A small network was trained on made-up records. Each row is its average activation on records with the value named, seen along a few directions.
Related values have similar rows: they may be neighbours, one step apart, or belong to one group.
(in the rows, 500 means zero)
Strong random noise was added to every row along 13 fixed directions; ignore it. To show where, here is one row again and again, with new noise each time:
[467 399 454 374 474 592 630 325 405 538 565 375 636 465 364 531 527 558
 505 433 530 426 657 563 482 435 427 403 424]
[371 479 479 648 449 301 553 482 504 433 431 513 571 423 538 495 438 391
 435 494 387 395 413 599 567 267 510 471 738]
[582 578 382 431 397 653 366 401 491 404 469 482 406 364 536 383 418 452
 527 549 563 642 503 483 276 772 474 592 329]
[325 487 431 416 551 503 433 446 314 336 378 603 610 422 522 359 348 388
 517 377 457 427 711 563 571 500 471 491 553]
[530 551 419 504 551 410 516 406 500 489 483 602 646 526 413 396 354 471
 403 304 384 743 688 682 604 529 373 425 417]
[552 565 488 486 517 476 483 512 582 585 540 586 527 530 531 538 505 564
 583 528 554 436 453 493 482 404 565 503 502]
[470 609 538 552 533 538 497 564 465 397 490 482 510 702 578 504 647 510
 735 412 689 529 417 456 453 544 578 572 607]
[426 670 540 454 400 342 427 445 507 278 481 705 480 637 934 519 410 573
 674 585 575 680 221 588 493 385 585 591 629]
[397 635 515 384 586 492 446 585 607 398 508 403 466 546 412 563 574 736
 803 609 619 435 382 484 578 188 466 539 627]
[633 541 494 623 458 552 626 519 539 458 500 453 442 647 465 503 614 391
 474 302 686 684 476 330 482 842 391 360 499]
[527 463 691 436 350 477 570 563 491 557 618 331 519 483 596 556 393 540
 326 669 585 708 340 295 783 565 364 351 345]
[671 557 470 624 686 310 415 599 575 745 645 712 646 658 463 560 500 637
 366 382 351 588 487 561 677 400 611 377 375]
[500 445 325 641 519 531 518 398 713 512 481 494 398 307 325 429 577 356
 542 514 505 251 620 657 216 416 569 646 664]
[464 489 540 565 553 514 576 538 536 559 461 588 580 516 489 421 463 322
 538 395 595 397 696 475 560 539 512 526 578]
[648 541 494 521 466 497 539 573 685 818 485 637 538 343 456 553 391 441
 482 592 532 226 511 314 494 432 532 422 462]


B, 28 values:
b1: [510 342 409 413 656 519 455 339 590 412 688 633 391 414 642 522 492 583
 454 568 466 548 682 601 521 559 511 547 391]
b16: [495 538 463 477 432 512 629 322 585 370 409 407 497 417 547 572 398 570
 593 484 493 675 522 470 479 540 238 460 456]
b24: [527 560 457 668 644 434 365 580 657 520 501 608 447 519 393 381 489 469
 439 445 365 654 571 711 433 471 596 675 478]
b3: [551 528 586 364 477 703 483 639 496 466 461 500 297 637 398 396 574 452
 537 440 731 512 543 382 445 729 524 546 495]
b9: [430 545 531 417 553 470 303 556 435 426 546 514 468 545 588 451 512 608
 560 619 400 615 398 620 495 447 642 660 457]
b7: [506 619 448 468 350 430 480 630 501 467 326 513 398 475 439 472 481 416
 499 537 495 399 314 496 425 420 467 479 707]
b6: [423 399 412 290 648 552 376 530 414 433 477 547 431 463 316 445 437 593
 418 450 480 415 733 484 667 497 386 395 436]
b5: [495 538 560 340 401 381 512 570 436 529 440 634 523 633 513 485 395 571
 373 466 507 537 412 579 663 350 470 441 542]
b15: [494 486 563 561 614 477 418 546 466 575 559 462 629 445 491 479 376 474
 469 502 384 639 634 446 695 547 451 488 340]
b19: [368 436 626 601 508 487 688 490 590 532 443 325 561 365 520 575 437 446
 625 601 493 374 534 370 550 344 409 531 593]
b27: [534 572 554 649 515 477 680 448 536 583 513 359 698 617 443 506 523 458
 606 405 434 763 613 627 509 524 377 574 441]
b2: [513 565 567 450 613 543 492 557 647 475 473 660 391 590 583 536 495 563
 618 534 614 437 509 375 518 493 535 522 573]
b21: [557 602 614 474 420 620 509 690 424 731 372 536 609 570 547 488 463 411
 605 538 550 339 460 339 498 528 628 575 460]
b11: [539 676 559 301 497 551 545 635 335 611 377 497 675 649 323 527 525 608
 675 392 531 402 459 373 566 425 464 348 471]
b14: [484 527 424 667 483 261 310 585 470 377 434 626 404 396 612 470 423 385
 250 500 293 519 301 472 551 535 546 430 606]
b8: [527 594 359 567 516 439 441 436 547 359 373 490 434 374 459 513 464 593
 507 490 296 628 396 550 395 497 380 457 495]
b28: [587 635 488 400 487 493 371 511 515 469 534 632 445 568 674 545 507 652
 653 535 568 559 345 464 419 523 585 536 452]
b18: [544 506 643 387 409 546 546 543 623 760 511 397 576 429 397 555 397 589
 546 686 508 471 514 518 577 273 445 571 404]
b13: [424 423 544 446 539 472 440 531 511 447 581 590 444 527 628 415 507 468
 484 592 532 483 582 670 539 448 593 662 567]
b26: [534 491 337 571 397 556 457 465 376 471 337 468 420 313 444 565 623 394
 509 465 401 187 365 366 176 580 615 446 625]
b22: [497 327 542 327 416 503 378 591 413 493 639 464 310 480 461 571 605 577
 252 680 587 292 328 406 570 486 619 388 507]
b20: [493 575 549 545 470 473 580 444 448 513 448 444 579 620 576 541 525 557
 567 483 424 650 426 611 467 412 481 540 525]
b23: [582 595 493 573 548 458 564 522 606 781 501 503 671 471 366 573 495 605
 617 548 352 433 460 559 422 286 544 531 455]
b25: [657 574 451 388 539 663 486 430 692 644 505 644 478 446 553 582 426 619
 718 577 627 458 585 368 419 551 448 543 288]
b12: [526 500 448 570 542 481 574 402 493 416 509 574 503 693 572 567 654 547
 539 333 508 603 478 529 381 597 536 441 509]
b10: [411 512 637 531 479 448 575 637 488 579 468 502 535 531 539 537 525 400
 597 573 597 318 475 416 641 376 528 546 649]
b17: [635 438 455 518 485 423 402 590 473 502 573 611 360 548 473 457 507 466
 167 423 451 545 412 460 552 680 512 331 473]
b4: [501 456 651 450 592 504 540 594 523 593 593 575 453 594 607 597 532 625
 463 584 536 453 500 425 661 428 552 477 475]
B is arranged as 6 separate groups.
Which other values are in the same group as b7? Give them in the order they are listed. -> b1, b27, b13, b10
Which other values are in the same group as b26? Give them in the order they are listed. -> b9, b11, b23
Which other values are in the same group as b19? Give them in the order they are listed. -> b24, b3, b2, b12
Which other values are in the same group as b18? Give them in the order they are listed. -> b16, b6, b5, b25
Which other values are in the same group as b22? Give them in the order they are listed. -> b15, b14, b28, b17
